A small network was trained on invented records. Each row is its activation on one of them, seen along a few directions.
Each row is followed by the record's values for the fields GOZE, VATA, DAF, VETEG, BUGUB, VIVIR.
A field that a record lacks is left out.
The largest differences between rows may come from other fields.
In the rows, zero is written as 500.
Random noise pushes rows far along 10 fixed directions. That doesn't count. These rows show it; they differ only by the noise:
[459 498 512 539 529 429 596 439 435 518 522 523 674 408 608 629 594 536
 656 573 711 488 386 508 618 479 495 425 370 462 564]
[578 613 522 514 381 487 671 644 517 682 629 624 462 341 453 410 463 647
 428 479 453 604 436 620 430 445 359 440 396 432 509]
[548 316 453 621 465 405 671 414 475 579 461 428 584 350 604 563 454 727
 563 465 564 500 484 573 481 451 277 450 478 641 587]
[302 469 546 338 644 661 474 597 641 558 684 482 594 436 642 449 338 397
 407 551 323 426 403 285 296 328 548 329 527 427 520]
[423 462 434 389 554 592 572 570 784 410 560 384 751 318 565 444 595 632
 365 614 558 481 605 612 433 590 476 596 337 413 578]
[657 673 547 563 423 405 598 454 150 575 460 678 321 505 390 642 682 448
 621 541 640 668 391 583 718 579 550 431 475 506 493]
[416 375 528 439 648 493 476 337 457 402 582 408 472 300 369 618 684 521
 478 562 414 631 717 565 527 525 610 520 654 484 525]
[374 568 496 401 539 585 187 562 593 523 562 653 571 782 572 322 384 251
 460 326 435 472 360 296 446 540 627 474 313 301 291]
[662 540 470 568 319 448 587 429 450 699 232 582 586 564 511 646 518 538
 655 319 556 560 295 532 367 734 471 573 182 657 445]
[386 311 407 454 560 622 582 427 631 397 466 341 691 399 579 402 424 621
 357 530 450 385 585 452 301 468 419 444 551 618 589]
[372 451 534 696 293 353 467 189 353 510 503 663 599 474 223 203 371 637
 565 221 520 466 546 529 300 308 466 373 541 455 334]
[458 591 664 318 492 552 398 489 664 511 471 435 435 421 440 559 508 349
 500 626 453 548 487 522 314 557 726 631 441 434 441]

[297 547 634 274 621 626 355 470 631 420 507 485 623 509 551 388 339 347
 508 610 532 406 395 343 299 318 720 380 507 365 480] | {GOZE: morun, VATA: guf, DAF: bime, VETEG: gike, BUGUB: pud, VIVIR: sazu}
[279 356 579 609 619 390 358 346 442 454 771 674 553 474 470 329 490 543
 476 383 417 483 530 396 569 291 494 359 625 311 395] | {GOZE: sasu, VATA: rufer, DAF: bime, VETEG: rulu, BUGUB: zuse, VIVIR: duko}
[501 442 594 539 477 442 399 348 434 356 381 420 363 593 504 446 435 449
 518 591 627 420 510 489 517 427 539 529 658 574 468] | {GOZE: sasu, VATA: rufer, DAF: bime, VETEG: vipa, BUGUB: dapum, VIVIR: duko}
[317 503 352 364 709 712 629 537 457 478 617 559 808 407 524 538 599 542
 444 480 406 478 473 334 418 453 561 249 456 474 627] | {GOZE: sasu, VATA: guf, DAF: bime, VETEG: gike, BUGUB: dapum, VIVIR: nav}
[557 500 493 482 459 488 689 599 709 526 452 392 664 334 675 557 532 688
 503 660 679 455 422 626 471 540 372 605 301 522 629] | {GOZE: sasu, VATA: rufer, DAF: bime, VETEG: vipa, BUGUB: dapum, VIVIR: duko}
[682 679 570 344 495 512 568 727 666 685 443 464 414 426 543 707 517 554
 585 643 568 590 422 653 507 621 569 653 303 490 596] | {GOZE: sasu, VATA: sugu, DAF: bime, VETEG: gike, BUGUB: pud, VIVIR: sazu}
[439 318 581 534 584 356 405 354 584 532 601 472 484 396 410 482 484 698
 570 464 441 530 637 606 476 430 501 571 592 467 503] | {GOZE: sasu, VATA: guf, DAF: bime, VETEG: rulu, BUGUB: dapum, VIVIR: nav}
[471 649 607 422 516 553 660 518 338 641 558 643 460 389 411 504 420 494
 546 558 424 529 350 408 355 295 581 261 597 480 564] | {GOZE: morun, VATA: guf, DAF: bime, VETEG: gike, BUGUB: pud, VIVIR: sazu}
[522 453 533 294 625 573 349 724 759 600 572 388 420 492 746 604 406 361
 455 585 396 590 433 465 489 546 486 601 381 414 483] | {GOZE: sasu, VATA: guf, DAF: lam}
[452 487 430 504 480 554 425 474 534 342 462 522 592 621 520 305 448 486
 389 458 538 392 552 460 492 500 478 486 500 471 464] | {GOZE: morun, VATA: sugu, DAF: bime, VETEG: rulu, BUGUB: zuse, VIVIR: duko}
[436 516 488 426 569 496 350 626 775 491 662 459 607 449 480 537 637 533
 486 447 483 594 655 616 595 631 559 695 308 292 434] | {GOZE: sasu, VATA: rufer, DAF: bip, VETEG: gike, VIVIR: sazu}
[648 773 422 600 292 474 823 558 363 590 436 686 604 436 295 591 755 665
 550 492 620 528 458 677 556 707 484 546 292 561 602] | {GOZE: sasu, VATA: sugu, DAF: bip, VETEG: rulu, VIVIR: duko}
[624 639 605 461 476 489 448 590 350 569 406 562 223 683 613 646 439 261
 580 615 522 498 293 388 611 483 571 487 559 565 489] | {GOZE: sasu, VATA: sugu, DAF: bime, VETEG: gike, BUGUB: zuse, VIVIR: sazu}
[522 691 543 432 391 633 900 445 474 360 374 402 614 206 280 576 738 606
 420 831 622 435 560 672 312 594 636 505 543 655 722] | {GOZE: luzak, VATA: guf, DAF: bip, VETEG: rulu, VIVIR: duko}
[595 593 483 561 458 446 555 544 390 557 515 578 459 478 464 595 639 476
 547 495 562 588 488 576 658 593 504 508 416 458 479] | {GOZE: luzak, VATA: rufer, DAF: lam}
[509 301 451 510 635 492 527 381 469 421 450 390 534 353 570 662 641 526
 477 520 453 591 605 522 565 565 475 511 563 575 531] | {GOZE: luzak, VATA: rufer, DAF: bime, VETEG: gike, BUGUB: zuse, VIVIR: sazu}
[585 578 454 486 458 531 419 507 414 469 429 460 315 577 371 689 620 343
 526 443 364 596 630 504 551 655 594 648 569 573 443] | {GOZE: sasu, VATA: sugu, DAF: bime, VETEG: vipa, BUGUB: zuse, VIVIR: duko}
[502 517 567 478 569 431 586 649 646 516 738 463 491 282 497 521 591 688
 482 670 578 578 604 700 657 393 416 537 517 333 606] | {GOZE: sasu, VATA: guf, DAF: bip, VETEG: gike, VIVIR: sazu}
[584 556 539 513 404 447 559 296 398 459 217 450 558 468 372 660 589 548
 693 524 704 493 508 617 456 641 656 584 419 648 537] | {GOZE: luzak, VATA: sugu, DAF: bime, VETEG: gike, BUGUB: pud, VIVIR: nav}
[468 469 621 484 546 462 431 394 420 479 463 465 388 524 508 575 511 349
 576 575 493 507 442 438 508 467 611 489 613 544 468] | {GOZE: rim, VATA: rufer, DAF: bip, VETEG: gike, VIVIR: sazu}
[453 674 640 516 473 446 499 562 389 708 693 606 419 453 453 664 468 359
 726 515 449 538 354 419 510 365 627 403 493 385 469] | {GOZE: rim, VATA: guf, DAF: bip, VETEG: vipa, VIVIR: duko}
[516 572 587 416 533 541 465 501 429 555 444 570 447 539 529 542 439 431
 562 522 542 529 356 444 463 440 586 396 469 504 485] | {GOZE: sasu, VATA: rufer, DAF: bime, VETEG: gike, BUGUB: pud, VIVIR: sazu}
[537 388 481 516 506 536 508 449 486 605 453 449 409 485 394 590 463 498
 467 324 180 558 588 442 286 566 487 514 604 661 463] | {GOZE: luzak, VATA: guf, DAF: bip, VETEG: rulu, VIVIR: duko}
[521 341 555 459 698 385 415 565 600 721 632 457 419 401 622 845 552 501
 649 421 323 676 492 484 603 554 490 589 449 481 511] | {GOZE: sasu, VATA: sugu, DAF: bip, VETEG: gike, VIVIR: nav}
[443 534 376 385 592 665 559 672 561 392 642 504 547 453 502 266 493 583
 227 585 476 491 615 509 533 436 439 382 562 402 574] | {GOZE: sasu, VATA: rufer, DAF: bip, VETEG: gike, VIVIR: sazu}
[568 407 609 522 489 295 348 574 724 641 569 395 397 423 625 708 464 490
 676 490 517 608 517 628 603 492 421 738 384 392 432] | {GOZE: sasu, VATA: guf, DAF: lam}
[471 485 676 404 565 487 474 431 526 622 593 461 302 237 309 698 607 393
 509 515 187 710 593 524 326 509 695 585 628 471 428] | {GOZE: zabo, VATA: rufer, DAF: lam}
[611 449 452 559 374 412 555 371 511 453 286 484 556 437 416 438 575 685
 500 431 650 567 560 703 472 630 414 633 376 577 474] | {GOZE: sasu, VATA: rufer, DAF: bime, VETEG: gike, BUGUB: pud, VIVIR: nav}
[599 380 382 299 750 644 277 720 597 357 569 371 260 570 688 514 570 362
 223 594 366 710 668 514 740 631 424 603 597 410 476] | {GOZE: sasu, VATA: guf, DAF: bime, VETEG: gike, BUGUB: zuse, VIVIR: sazu}
[402 493 413 422 626 567 295 410 497 440 479 595 633 664 333 430 587 469
 492 300 432 538 595 434 474 639 688 506 431 411 409] | {GOZE: sasu, VATA: guf, DAF: bime, VETEG: gike, BUGUB: pud, VIVIR: nav}
[436 489 558 434 494 583 710 506 687 516 443 406 756 332 658 494 412 665
 496 664 612 349 366 486 275 422 477 439 378 556 652] | {GOZE: morun, VATA: rufer, DAF: bime, VETEG: vipa, BUGUB: dapum, VIVIR: duko}
[461 629 410 453 496 599 664 579 461 446 546 526 669 405 487 555 645 506
 482 606 594 481 502 514 554 518 523 423 417 453 600] | {GOZE: sasu, VATA: guf, DAF: lam}

Here are new rows. What are their fields?
[495 549 509 410 593 585 543 614 404 516 544 497 413 524 605 592 475 368
 482 615 487 503 390 375 551 423 514 356 578 528 568] | {GOZE: sasu, VATA: guf, DAF: bip, VETEG: gike, VIVIR: nav}
[496 447 602 411 502 491 457 330 494 496 383 372 381 350 332 702 573 427
 575 541 390 614 613 549 336 551 677 611 602 589 477] | {GOZE: sasu, VATA: guf, DAF: lam}
[413 525 607 420 554 566 467 483 464 483 556 548 381 523 445 368 402 443
 403 555 389 477 448 388 374 350 577 390 678 493 487] | {GOZE: sasu, VATA: rufer, DAF: bime, VETEG: gike, BUGUB: dapum, VIVIR: sazu}
[416 504 702 470 616 376 403 477 505 551 610 513 447 497 599 673 503 401
 717 667 620 460 355 437 629 383 640 491 523 409 528] | {GOZE: sasu, VATA: guf, DAF: bip, VETEG: rulu, VIVIR: nav}
[436 415 310 594 436 548 359 442 610 484 404 545 760 774 502 298 376 622
 492 174 496 343 533 418 396 609 427 544 315 540 407] | {GOZE: sasu, VATA: rufer, DAF: bime, VETEG: vipa, BUGUB: pud, VIVIR: duko}
[386 306 343 497 597 603 744 272 368 537 426 446 797 229 418 752 695 597
 524 329 282 589 586 413 277 601 502 349 486 715 588] | {GOZE: sasu, VATA: rufer, DAF: lam}
[463 419 649 549 477 416 531 436 500 470 435 395 439 511 713 525 338 406
 563 680 631 337 354 384 498 336 465 458 619 579 538] | {GOZE: morun, VATA: rufer, DAF: lam}
[497 823 496 516 367 545 737 482 233 572 557 865 617 461 186 353 671 616
 495 464 567 553 369 566 452 524 610 293 376 420 536] | {GOZE: sasu, VATA: guf, DAF: bime, VETEG: rulu, BUGUB: dapum, VIVIR: nav}
[489 614 610 562 397 400 584 511 378 635 756 732 377 319 244 340 508 637
 475 444 418 658 534 650 495 317 442 369 571 329 449] | {GOZE: sasu, VATA: guf, DAF: lam}
[582 556 473 627 354 454 571 450 251 591 398 571 354 628 365 473 361 524
 603 378 492 465 446 451 459 394 440 377 637 659 493] | {GOZE: sasu, VATA: guf, DAF: bip, VETEG: gike, VIVIR: sazu}
[563 627 416 373 614 649 639 730 469 605 664 658 492 449 450 511 641 593
 326 496 340 657 513 530 581 617 488 397 433 431 598] | {GOZE: morun, VATA: sugu, DAF: bip, VETEG: gike, VIVIR: sazu}
[480 434 679 491 499 326 287 395 521 622 437 515 446 522 635 646 371 358
 775 443 596 574 290 442 492 376 560 525 386 414 362] | {GOZE: sasu, VATA: guf, DAF: bime, VETEG: gike, BUGUB: zuse, VIVIR: sazu}
[538 546 604 631 282 348 453 420 400 560 431 615 395 615 508 302 296 494
 589 452 669 423 344 520 494 348 414 452 483 495 390] | {GOZE: sasu, VATA: rufer, DAF: lam}
[469 550 451 462 479 597 549 649 584 585 520 483 600 573 699 396 252 488
 503 522 534 330 327 377 384 357 401 379 434 528 559] | {GOZE: rim, VATA: sugu, DAF: bime, VETEG: vipa, BUGUB: pud, VIVIR: duko}
[505 537 440 543 485 500 551 709 672 588 661 557 643 519 652 383 401 642
 445 438 524 442 454 517 551 436 309 479 347 363 531] | {GOZE: morun, VATA: sugu, DAF: bime, VETEG: vipa, BUGUB: dapum, VIVIR: duko}
[562 490 501 485 457 517 674 496 528 416 459 425 465 343 463 448 582 629
 353 684 564 505 600 650 501 559 448 550 562 573 605] | {GOZE: sasu, VATA: rufer, DAF: lam}
